These are the activations of a small neural network, seen along a few directions. Each row is one input.
In each table, some parts of the input vary, and every possible input appears once, in random order.
A made-up example of a description, with smaller parts first: one of 3 separate values, together with either a single point or one of 9 places along a line or (one of 6 places along a line, together with one of 8 places around a ring).
Shared parts are said once, and a part with two or three values counts as separate values.
In the rows, zero is written as 128.

Table:
r1: [116 115 156 132 113 128 133 102 123  49 139 182]
r2: [144 166 101 151 133  89  90 147 120 151  71 161]
r3: [ 68 125  94 106 141 122 159  73 152 156 218 122]
r4: [121  64 167  82 123 153 158  77 116 103 140 151]
r5: [160 164 126 152 126  92 105 133 113 150  77 151]
r6: [124  88 160 111 112 148 158  95 121  77 125 169]
r7: [ 91 100  90  90 134  99 159  65 136 152 203 168]
r8: [119 199 112 176 153 109  96 170 143 153  82 102]
r9: [156  83  93 128  76 120 149 214  93 158 133  26]
r10: [ 91  99 127  94 130 118 138  69 121 121 189 169]
r11: [116  61 138  62 128 144 165  64 123 134 159 138]
r12: [101  87 175  96 128 179 161  86 133 104 149 105]
r13: [161 177 120 182 162 132  88 187 156 143  94  99]
r14: [188 158 123 136 146 118 103 156 111 149  80 158]
r15: [ 68 125 132 111 136 142 140  79 138 125 203 121]
r16: [103 114 168 128 116 175 160 105 139  76 135 121]
r17: [165 193 134 161 166 138 109 180 136 152  92  94]
r18: [ 91 141 162 150 118 153 135 116 139  49 149 140]
r19: [186 143 104 156 140 115  82 161 131 140  82 162]
r20: [134 198 134 175 148 114 110 159 136 152  89  90]
r21: [160 149 107 143 112 101  79 174 127 143  81 161]
r22: [132 181 118 171 133 122  84 198 152 143  92  99]
r23: [ 95  84 143  74 133 169 169  73 140 137 171  90]
r24: [181  60  89 105  63  90 141 190  73 157 118  91]
The inputs of r12 and r4 match in every part but one. If r15 is changed in the same way as r12 into r4, which row does it become? -> r10
Describe the family of inputs behind these rows. -> one of 2 separate values, together with either a single point or one of 5 places around a ring or one of 6 places along a line

Table:
r25: [130 129 142 133 132 155 129 156 132 128 111  80]
r26: [132 116 146 111 113 131 139  89 111 120 119 162]
r27: [146 219 119 186 166 104  71 166 150 144  72 150]
r28: [ 92 128 155 122 156 159 140  92 151 106 136 121]
r29: [117 116 148 129 134 136 128  97 135  79 150 171]
r30: [156 121 136 136 104 135 121 164 119 105 122 134]
r31: [ 78 131 119 120 128 127 146  97 134 124 170 126]
r32: [157 103  92 113 122 117 134 151 123 170 131 111]
r33: [118 126 104 139 106 112 135 152 121 149 142  85]
r34: [170 115 132 124 105 110 134 151  93 138  96 121]
r35: [112 102 116  95 142 124 131  93 137 147 159 147]
Describe the family of inputs behind these rows. -> either a single point or (one of 2 separate values, together with one of 5 places around a ring)

Table:
r36: [ 89  70 111  89 101 130 167  76 123 121 228 133]
r37: [182 142 147 150 138 137  96 168 123 126  79 122]
r38: [174 157 119 134 144 103  83 149 115 167  76 152]
r39: [ 97  84 146  93 121 129 171  42 122  82 182 193]
r40: [ 95 121 162 125 111 126 152  83 118  84 120 154]
r41: [ 75 101 125  80 156 144 173  49 142 136 214 124]
r42: [ 74 132 156 126 138 152 129  85 159  90 139 149]
r43: [121  29 114  61  99 144 185  72 112 130 192 137]
r44: [189 103 107 141 104 126 122 194 113 145  84  90]
r45: [157 179 111 159 137  75  93 151 111 137  68 181]
r46: [180 116  81 120 113  81 108 179 108 184  82 128]
r47: [119  59 130  84  94 137 162 119 105 130 127  99]
r48: [ 73 137 142 118 145 141 157  89 144 142 151  84]
r49: [146 162  77 150 118  68  85 188 112 175 113 121]
r50: [115  67 153  69 133 158 160  45 121 111 187 166]
r51: [145 176 132 180 155 139  82 170 158 101  89 141]
r52: [157  86 123 108  98 140 150 165 113 138 117  94]
r53: [158 147 104 173 109 113 101 201 124 140 119  86]
r54: [138 199  90 157 165  93  98 154 138 200 101 110]
r55: [114 166 134 142 152 148 142 141 147 149 137  77]
r56: [ 78  97 137  96 145 159 150  41 161  90 203 185]
r57: [ 83 102 128 118  94 122 145 122 120 122 162  95]
r58: [135 191 104 163 160 101  73 150 154 147  88 177]
r59: [133 149 154 147 118 132 138 133 121  90 105 148]
r60: [147 181 119 175 160 128 110 175 148 157 103  77]
r61: [169 167 137 182 123 120 109 162 122 100  74 142]
r62: [112 162 148 147 147 158 113 138 157  94 122 141]
r63: [123 131 120 140 101 128 130 171 123 129 150  88]
r64: [111 100 170  95 128 151 137  91 114 110 122 128]
r65: [150 127 162 117 134 156 122 139 117 115 108 121]
The inputs of r44 and r46 match in every part but one. If r61 is changed in the same way as r44 into r46, which row does it become? -> r45
Describe the family of inputs behind these rows. -> one of 5 places along a line, together with one of 6 places around a ring
Change only the place on the ring of 6 in r56. List by row number the other rows that result. -> r36, r39, r41, r43, r50

Table:
r66: [ 79 197 130 156 158 118 109 112 155 140 126 128]
r67: [182  94 127 106 102 117 138 153  90 148  86 123]
r68: [174 123 114 152  84 111 109 209 100 126  91 101]
r69: [158  87  82 106 105  92 124 154 106 172 139 124]
r70: [140 153 161 141 151 136 115  90 131  98  82 189]
r71: [ 38  70 172  64 133 175 184  10 145  64 220 163]
r72: [168 132 111 144 130 133 116 196 126 169 104  58]
r73: [ 86   9 140  40  81 159 207  62 106 114 223 100]
r74: [117 155 117 137 157 117 105  96 148 122 142 191]
r75: [133 181 148 180 138 125  95 152 139  76  84 168]
r76: [130 195 147 171 179 156 101 139 170 119 107 127]
r77: [129 139  88 138 116  99 132 164 120 188 130  63]
The inputs of r72 and r76 match in every part but one. If r67 is changed in the same way as r72 into r76, which row does it become? -> r70
Describe the family of inputs behind these rows. -> one of 2 separate values, together with either a single point or one of 5 places around a ring
Change only the choice among 2 separate values in r73. List by row number the other rows that result. -> r71
